These are the activations of a small neural network, seen along a few directions. Each row is one input.
In each table, some parts of the input vary, and every possible input appears once, in random order.
A made-up example of a description, with smaller parts first: one of 2 separate values, together with either a single point or one of 11 places along a line or (one of 4 places along a line, together with one of 8 places around a ring).
Shared parts are said once, and a part with two or three values counts as separate values.
In the rows, zero is written as 128.

Other details of the inputs vary at random and push rows far along two fixed directions, the same in every table; ignore that.

Rows:
r1: [116 110  96 151 152 112 166 104 138 152 134 126 117 138 150 147  97]
r2: [157 139  95 139 143 120 136 130 115 151 115 129 134 123 113 133 119]
r3: [148 127  94 142 121 107 137 122 125 146 146 128 134 109 116 129 138]
r4: [ 50 140 228  95 105 204 116 141 113  62 151 144 145 176 121 119 137]
r5: [ 54 142 218 108 111 195 114 147 103  63 151 151 136 177 118 126 144]
r6: [129 117 125 138 128 130 130 126 118 148 136 109 140 119 125 111 118]
r7: [191 157 118 127 105 131  83 135 123 142 100 114 173  89  73  87 160]
r8: [121 100 113 120 149  69 137 118 151 121 126 121  93 136 172 168 101]
r9: [110 114  97 134 141  99 176 116 145 143 138 139 109 110 160 148 111]
r10: [110 106  96 152 128  99 170 107 145 151 167 125 113 122 151 152 112]
r11: [ 50 155 224 110 114 199 103 154 108  65 143 146 135 181 112 128 143]
r12: [125  91 110 128 136  89 126 120 148 140 143 118  83 151 182 158 104]
r13: [112 113 105 145 135 122 157 124 131 145 155 144  92 129 157 141 124]
r14: [216 126 117  92 123 118  71 136 115 117  74 103 170 123  96 106 130]
r15: [ 63 137 215  98 109 200 127 140 138  67 142 157 117 171 135 120 149]
r16: [110 123  97 141 146  98 167 125 136 137 137 146 106 115 153 152 121]
r17: [183 147 124 103 120 129 109 137 131 129  76 120 163  82  86  80 155]
r18: [101 125 114 152 150 100 157 119 146 144 126 139  98 117 152 157 114]
r19: [ 95 118 120 160 139 118 141 120 120 156 153 121 113 133 151 148 102]
r20: [196 153 117 108 119 148 107 141  99 124  92 132 175 109  77  89 148]
r21: [213 129 122  95 106 104  59 133 123 118  98  92 170 105  91 102 155]
r22: [183 147 132 113 100 143  92 130 125 124 100 106 173  94  71  75 165]
r23: [150 138 109 142 142 124 129 119 121 149 109 129 137 123 117 128 115]
r24: [208 121 122 103 108 112  62 146 100 134  94  84 174 109 105  94 136]
r25: [146 137  97 148 126 107 130 129 129 151 139 121 128 112 112 133 136]
r26: [107 123 117 150 137 127 139 117 140 153 139 136  92 129 156 141 120]
r27: [111 130  93 149 151  94 161 129 140 146 130 139 100 115 150 157 117]
r28: [ 67 143 211  99 122 196 135 131 128  59 132 157 140 184 123 132 130]
r29: [105 111 115 142 133 130 151 114 147 147 141 128  96 131 159 131 122]
r30: [111 120 101 154 142 117 152 130 138 155 150 137  85 131 156 149 118]
Each input here is: one of 5 separate values, together with either a single point or one of 5 places around a ring.
Changing only the choice among 5 separate values turns r4 into r15. The same change can be made to r6. Which row results?
> r29
Which other rows agree with r18 in the choice among 5 separate values? List them by row number.
> r8, r9, r16, r17, r27
Change only the choice among 5 separate values in r21. List by row number the other rows that result.
> r8, r12, r14, r24
Start at r28 and move only the place on the ring of 5, one step at a time. The first step leads to r1. Which rows follow, in order?
> r23, r2, r20
